These are the activations of a small neural network, seen along a few directions. Each row is one input.
In each table, some parts of the input vary, and every possible input appears once, in random order.
Descriptions start from the smaller parts, as in this example, which fits no table here: ring(5) and (point or line(11) or (values(2) and line(6))).
Shared parts are said once, and a part with two or three values counts as separate values.
In the rows, zero is written as 128.

Other details of the inputs vary at random and push rows far along three fixed directions, the same in every table; ignore that.
To show where, the next rows are all for the same input, with only those details redrawn:
[158 112 125 139 124 109 146 167 159  69  90]
[117 121 116 120 182 164 167 115 165 121 130]
[ 84 124 121 106 153 127 126 100 113 195 179]
[ 83 124 122 105 154 127 127 100 112 196 181]
[106 156 115 108 192 109 185 120 103 159 187]
[158 112 126 139 124 108 146 167 159  69  90]
[ 97  79 125 121 136 189  99  96 187 152 109]
[142 143 124 125 138  67 161 164 104 110 145]

Table:
R1: [ 98  81 115 130 141 200  81  93 190 146 108]
R2: [109 137 158 155  48 104  87 124  93 140 145]
R3: [146 169 145 152  87 108 159 138  74  96 146]
R4: [104 146 150 150  50 100  85 117 101 143 137]
R5: [ 69 105 137 114 113 219  69 133 176 150  85]
R6: [130 162 128 137 137 188 180  97 147  96 132]
R7: [135  96 152 173  26 173  62 119 124  97  66]
R8: [166 114 141 145 126 109 144 170 167  77  88]
R9: [137 109 130 112  82  89  83 139  95 151 136]
R10: [135 115 125 118  84  90  98 146 103 157 144]
R11: [131 128 135 116 197 159 169 112 158 118 131]
R12: [144 139  97 128 176 172 154 116 157 108 121]
R13: [123 118 116 119  73  85  53 126  86 168 137]
R14: [182 118 137 127 124 118 145 160 149  74  86]
R15: [109 124 120 127  92  68  59 127  87 163 147]
R16: [126 167 125 138 139 187 180  94 149  98 126]
R17: [110  93 104 121 125 198  73  85 170 156 105]
R18: [112 163 129 108 198 102 196 122 102 166 188]
R19: [108 150 142 163 161 193 174  95 126  98 126]
R20: [144 160 113 131 147  58 132 152  82 102 146]
R21: [150  79 127 130  70 137  84 147 165 109  77]
R22: [154 147 109 121 126  77 148 161  94 111 141]
R23: [121 187 134 131 138 139 191 106  84 132 181]
R24: [103 101 138 127 146 171 107  99 176 168 110]
R25: [109 127 118 132  96  72  68 130  94 166 148]
R26: [162 144 134 115 130  78 162 158 102 118 135]
R27: [123  97 137 114 127 175  99  97 164 167 102]
R28: [ 94 131 137 103  51 123  54 173  92 168 115]
R29: [165 124 141 150 131 105 146 168 165  82  82]
R30: [125 127 133 116 191 156 175 114 161 126 132]
R31: [162 150 134 126 128  77 160 160 108 126 124]
R32: [126 138 133 121 195 149 176 114 158 130 125]
R33: [123 121 111 121 195 174 148 106 161 102 122]
R34: [146 142 129 121 142  65 152 159  95 103 145]
R35: [150  74 124 130  71 144  48 136 155 104  73]
R36: [139 148 115 129 139  64 148 161  97 107 146]
R37: [151 151 145 164  92 131 152 143 148  51  97]
R38: [148 143 129 114 188 154 176 116 144 124 123]
R39: [140 148 116 125 140  61 145 159  92 104 147]
R40: [121 119 116 124 181 169 162 117 171 119 129]
R41: [156 146 111 117 126  75 145 158  89 107 140]
R42: [ 98  81 124 121 138 189 101  97 186 150 111]
R43: [160 141 143 169  91 151 156 141 114  53  85]
R44: [172 114 120 126 116 119 147 162 148  69  88]
R45: [108 136 133 109 137 121 118 105 103 216 170]
R46: [163 145 132 119 127  79 165 163 107 118 134]
R47: [174 121 110 137 120 121 139 166 148  68  93]
R48: [110 132 131 103 139 125 128 108 106 205 177]
R49: [ 92 135 144 107 159 113 111  94  99 211 176]
R50: [ 80 133 107 121 155 134  90  87 112 201 178]
R51: [ 84 121 125 101 151 124 118  96 107 195 179]
R52: [112 153 140 167 158 196 170  96 122  96 123]
R53: [103 131 163 161  43 105  75 119  80 146 146]
R54: [149  82 120 136  70 144  36 127 152 109  70]
Question: The inputs of R14 and R11 match in every part but one. If R54 is changed in the same way as R14 into R11, which row does it become?
Answer: R20
Question: The inputs of R21 and R42 match in every part but one. If R35 is changed in the same way as R21 into R42, which row does it become?
Answer: R33
Question: Describe the family of inputs behind these rows.
Answer: values(2) and (point or line(6) or (line(4) and line(5)))
Question: Change only the line(5) part in R46. List by row number the other rows that result.
Answer: R17, R21, R22, R31
Question: Change only the values(2) part in R48. List by row number the other rows that result.
Answer: R8

Table:
R55: [115 139 140 100 108  50 105 136  65 211 174]
R56: [181 161 124 157 118 123 170 176 133  23  74]
R57: [103 178 147 125  98  81 147 112  53 197 200]
R58: [143  85  91 117  94  81  41 103  96 174 146]
R59: [ 98 112  95  99 192 203 126  92 180 167 127]
R60: [107 100 124  92 190 208 152  89 179 170 130]
R61: [196 135 135 146 149  79 178 191 159  41  78]
R62: [160  88 158 147  51  36  86 180 138 108  96]
R63: [ 69  51 144 118 107 167  38  73 165 222 131]
R64: [150 118 137 143  36 103  76 171 103  92  94]
R65: [133 208 138 139 192 117 241 117  94 120 190]
R66: [135 201 127 119 191 125 247 130  73 119 185]
R67: [113 135 133 101 109  55  91 139  63 206 170]
R68: [117 147 144  99 106  43 122 134  73 212 186]
R69: [191 135 117 140 147  80 156 195 156  31  75]
R70: [ 91 139 133 136 183 229 147  64 153 142 136]
R71: [125  58 102 131 145 193  91 123 236  82  57]
R72: [ 89 136 120 132 176 230 133  67 162 137 131]
R73: [161  95 131 133  45  52  48 189 119 114  77]
R74: [142  70 131 135 148 201  94 120 226  93  49]
R75: [119 202 104 127 190 121 202 124  89 106 179]
R76: [ 98 110 123 112 107  50  71 137  84 186 169]
R77: [154 124 155 158  30  87  89 161 102 104  88]
R78: [155  72 146 146  55  57  53 180 136  96  74]
R79: [ 99 128 111 106 106  47  64 141  80 201 176]
R80: [192 128 113 126 144  96 170 203 148  39  82]
R81: [140 184 130 112 215  84 229 136 114 139 186]
R82: [135 168  94  93 208 100 200 156  99 135 179]
R83: [124 211 103 118 188 117 212 131  74 118 182]
R84: [137  98 137 152 110 232 108 107 197  77  47]
R85: [104 105 129  90 187 209 162  82 190 177 140]
R86: [187 149 134 152 120 132 188 182 132  18  76]
R87: [176 142 142 175 124 119 179 169 138   5  74]
R88: [110 188 105 129 187 118 204 120  90  99 180]
R89: [ 83  60 134  92  99 175  35  91 146 224 129]
R90: [131 114 104 132  71 113  48  83  79 149 150]
R91: [ 91 134 139 139 176 232 152  60 163 153 136]
R92: [ 55  87 134 134  90 194  38  59 138 190 137]
R93: [145 109 160 174  40  91  90 154 116  86  89]
R94: [124  85 151 170 107 221 127  95 217  81  71]
R95: [ 95 156 121 111  86  95  97 130  51 186 188]
R96: [103 129 136 120 151 229 167  75 166 149 138]
Question: The inputs of R69 and R72 match in every part but one. If R73 is changed in the same way as R69 into R72, which row does it become?
Answer: R56
Question: The inputs of R78 and R87 match in every part but one. If R62 is changed in the same way as R78 into R87, which row does it become?
Answer: R94
Question: Describe the family of inputs behind these rows.
Answer: values(2) and (point or (line(4) and line(5)))
Question: Start at R96 and move only the line(5) part, one step at a time. The first step leads to R66. Which rows follow, in order?
Answer: R86, R64, R95
